Each row has a name. Each piece below is followed by the name of the row it came from, unless a question asks for something else. Each question is about the rows just above it.

[ 93 122  79  38 109  91  91 107 131 128 106 102 106  48  48 124 124  73
 101 108  62 108 109 115 118 109 114  53  82] -> <102>
[ 48 101  53 124  93 108  48  82 106 131 109 102 124 109  73 108 106 114
 118  91  79 128  38 109 122 107 115  63  91] -> <204>
[153 149 160 133 155 150 151 150 133 126 135 135 127 137 160 137 143 137
 126 145 150 128 164 127 126 131 131 155 136] -> <169>
[ 48  38  48 128 131  53 109 106 101 108  62 108 107 114 124  91 115  93
 102 106 122  73 109  91  79 117 124 109  82] -> <159>
Put [118  91  79 128  38 109 122 107 115  63  91  48 101  53 124  93 108  48
  82 106 131 109 102 124 109  73 108 106 114] back in order: which row is it?  <204>
Put [ 82  53 114 109 118 115 109 108  62 108 101  73 124 124  48  48 106 102
 106 128 131 107  91  91 109  38  79 122  93] back in order: which row is it?  <102>
[ 91  91 107 131 128 106 102 106  48  48 124 124  73 101 108  62 108 109
 115 118 109 114  53  82  93 122  79  38 109] is which row reordered?  <102>

[133 110 179 221 226 229 159 173]  <143>
[165 124 126 151 148 186 229 128]  <204>
[128 185 229 126 124 165 148 151]  <73>
[133 179 226 173 229 159 110 220]  <9>
[220 110 159 229 173 226 179 133] is which row reordered?  <9>
Put [148 185 128 229 151 126 124 165] back in order: which row is it?  <73>
Which row holds these entries in another order? [124 126 128 148 151 165 185 229]  <73>
Put [173 159 229 226 221 179 110 133] back in order: which row is it?  <143>
Which row holds these entries in another order? [128 229 186 148 151 126 124 165]  <204>

[ 63 118  74 196  78 219 128] : <73>
[196  26  41 139  83 201 184] : <204>
[143  77  73  99  70 110 195] : <9>
[196  63 128 117  74 219  78] : <213>
[ 63  78 117 197 219 128  74] : <102>
[117 196  63 219 128  78  74] is which row reordered?  <213>
[128 219  78 196  74 118  63] is which row reordered?  <73>
[ 74 219 128  78 117 196  63] is which row reordered?  <213>
Which row holds these entries in another order? [ 78 219 196  74 128  63 117]  <213>

[212  80  96 135 109  85  30 174 175 118 136 197 100] = <213>
[ 43 130  50 183 125  88  99 125 108 101 111  97  43] = <73>
[108  42 125 183 101 130  97  88 111 125  99  50  43] = <169>
[ 97  43 112 130 125  43 125 183  99 108  88  50 101] = <143>
Which row holds these entries in another order? [125  88  97 130 108 125  43 183  99  43 101 112  50]  <143>
Put [109 174  80  85 197 100 135 136 118  96 212 175  30] back in order: which row is it?  <213>
Put [ 30  96 212 100 174 118 109  80 175  85 197 136 135] back in order: which row is it?  <213>
Put [ 43 108  42 125 183 101 130  97  88 111 125  99  50] back in order: which row is it?  <169>
[125  43 125  43 111 130  99  50 101  97 108 183  88] is which row reordered?  <73>
Put [ 30  80  85  96 100 109 118 135 136 174 175 197 212] back in order: which row is it?  <213>
Which row holds these entries in another order? [ 43  43 130  50 183 125  88  99 125 108 101 111  97]  <73>

[ 59 128 143 136 126 131 133 137 140 124 137 136 125 122 117 127 121 130
 131 123 124 127 134 122 129 136 112 127 133 130 132]  <9>
[121 124 133 127 127 124 127 117 112 131 136 128 127 134 131  59 130 133
 143 136 122 140 129 137 132 136 125 130 137 122 123]  <204>
[115 128 118 130 126 128 127 118 104 129 114 125 138 126 128 147 130 119
 122 119 131 127 120 117 135 127 126 122 129 146 124]  <152>
Put [123 122 137 130 125 136 132 137 129 140 122 136 143 133 130  59 131 134
 127 128 136 131 112 117 127 124 127 127 133 124 121] back in order: which row is it?  <204>
Put [125 130 137 122 123 121 124 133 127 127 124 127 117 112 131 136 128 127
 134 131  59 130 133 143 136 122 140 129 137 132 136] back in order: which row is it?  <204>

[154 131 121 152 126 133]  <9>
[145 129 116  52 128 137]  <92>
[142 127 125 143 129 125]  <79>
[132 115 143 146 124 130]  <102>
[157 128 119 130 127 137]  <169>
[143 125 115 146 126 130]  <204>
[151 132 120 116 126 136]  <159>
[138 132 128 154 126 131]  <73>
[143 125 115 146 130 132]  <152>
[143 126 124 111 129 125]  <143>
[142 124 116 140 130 131]  <213>
Which row holds these entries in another order? [132 130 146 115 125 143]  <152>
Which row holds these entries in another order? [125 125 127 129 142 143]  <79>

[131 177 136 150 133 116 103 119 118 128 198 102  94 120  85 181 164 158
 145 111 152 128 126 137 156 124 150 157 107 187] -> <213>
[175 126 105 117 191 158  76 147  97 170 161 126 147 130 129 197 191 180
 165 154 197 154 150 178 175 158 169 168 162 148] -> <9>
[150 122 104 120 158  75  45  99  81  53 136  84  73 113  57 156 128 151
 136  93 155  79  80 135 145  68 147 144  42 134] -> <204>
[123 166 126 168 109 114  99 115  93 111 122 100 103 103 107 169 118 171
 100 146  83 195  98 111 110 141 180 126 128 156] -> <143>
[153  86 106 104 159 136 112 136 114 121  86 144 158 133 157 106 104 127
 123 146 136 122 123 134 127 125 133 121 139  91] -> <169>
[107 180 169 168 100  99 196 103 171 115 156 141 126 122 146 111 111 114
 100  83 103 123 126 110  93 128 118 109  98 166] -> <152>
[122 139 132 137 121 112 134 109 130 149 130 130 131 117 131 146 162 132
 120  83 137 146 146 142 103 155 126 122 111 141] -> <92>
[105 150 161 145  97 178 214 156 179 190 137 167 174 144 192  97 117 104
 120 166  96 168 167 113 117 176 111 114 207 135] -> <102>
[114  57  71  78 113  90  28 103  63  95  62  78  70 111  48 155 160 130
 137  89 139 107 107 137 122 101 114 132  68  70] -> <73>
[123 124 144 130 120 164 178 156 158 143 116 156 161 145 174  87  91 107
 123 179 102 135 136 110 130 134 117 117 182 112] -> <159>
[ 94 128 187 131 128 152 133 158 111 157 137 164 118 102 150 198 177 120
 120 116  85 150 126 107 136 145 181 156 103 124] -> <79>
[102  94 137 117  93 144 178 141 156 126  65 151 151 139 166  52  75  78
 106 155  75 125 127  98  95 125  90  90 155  73] -> <186>
Put [124 119  85 103 136 164 128 150 126 120 158 198 157 152 107 131 133 145
 181 102 150 128  94 111 156 177 137 116 118 187] back in order: which row is it?  <213>
[ 93 126 146 107 156 171 103  99 126  83  98 122 110 111 100 118 109 128
 103 123 111 180 169 141 166 168 196 115 100 114] is which row reordered?  <152>

[127  92 215 130  36 104 179 207 141 135 219 108  93 130 129 156 200  75
  95 132 149  36  56 138  91  78 146 105  64 165  59 152 193  51  59 169
  43 163 147 153  70 133 109  77 119 108 100 115 218  78 216 182 214  96
 124 187 150 169] -> <9>
[147  64 130 193 215  56  36 108 109 141  93 138 108 146 104  91  75  59
 156 216 100 214  77  43  36 218  51 163 150  70 135  95 169 132 124 182
  92  96 153  78 115 133  59 119 127 179 218 129 152 149 169 200 207 165
 130 105  78 187] -> <213>
[107  76  74 181 100 148  57 140 200 206 171  75 114 214 104 164 182 117
 107 210 128 180 148  74 206 115  77 174 137 168 177 159  64  59 140 106
 160  76  43 140 200 146  62  53 186  83 136 126 123  54 145 130  37  79
 217 175  88  43] -> <169>
[180 107  64 200 106 175 214 171 148  75 217 130  54 104  79 140 160 182
 123  62 100 140  43  74  83  77 115 174 168 136  59  76 107  37 117  74
  57 128 210 177 126  43 148 181 140 159 186 200 164  76 206 146 207 137
  88 114  53 145] -> <73>
Which row holds these entries in another order? [164 160  74  74 140 159  75 206  37  88 117  59 100 186 107 136 217 106
  43  57 114 115  54  77 175 140  83 200 128  76 168 214  76 104 210 177
 148 123 174  79 130 171 148  43 107 200  53 145 181 140  64 126 180 206
 182 137 146  62]  <169>
Put [140 160 182 123  62 100 140  43  74  83  77 115 174 168 136  59  76 107
  37 117  74  57 128 210 177 126  43 148 181 140 159 186 200 164  76 206
 146 207 137  88 114  53 145 180 107  64 200 106 175 214 171 148  75 217
 130  54 104  79] back in order: which row is it?  <73>
Put [ 43 107  76  74 181 100 148  57 140 200 206 171  75 114 214 104 164 182
 117 107 210 128 180 148  74 206 115  77 174 137 168 177 159  64  59 140
 106 160  76  43 140 200 146  62  53 186  83 136 126 123  54 145 130  37
  79 217 175  88] back in order: which row is it?  <169>
Which row holds these entries in another order? [138 169 214  59 193 130 149 147  36 215 169 109  78 216  51 218 105  95
 179 129 156  75 132  56  93 207 115 163 135  91 100 108  96  77 218  92
 150  43 127 152 130 141 133 119 182 146  59 153  64 104  70 165 187 200
  36 124  78 108]  <213>
Put [115 133  59 119 127 179 218 129 152 149 169 200 207 165 130 105  78 187
 147  64 130 193 215  56  36 108 109 141  93 138 108 146 104  91  75  59
 156 216 100 214  77  43  36 218  51 163 150  70 135  95 169 132 124 182
  92  96 153  78] back in order: which row is it?  <213>
Which row holds these entries in another order? [187  78 105 130 165 207 200 169 149 152 129 218 179 127 119  59 133 115
  78 153  96  92 182 124 132 169  95 135  70 150 163  51 218  36  43  77
 214 100 216 156  59  75  91 104 146 108 138  93 141 109 108  36  56 215
 193 130  64 147]  <213>

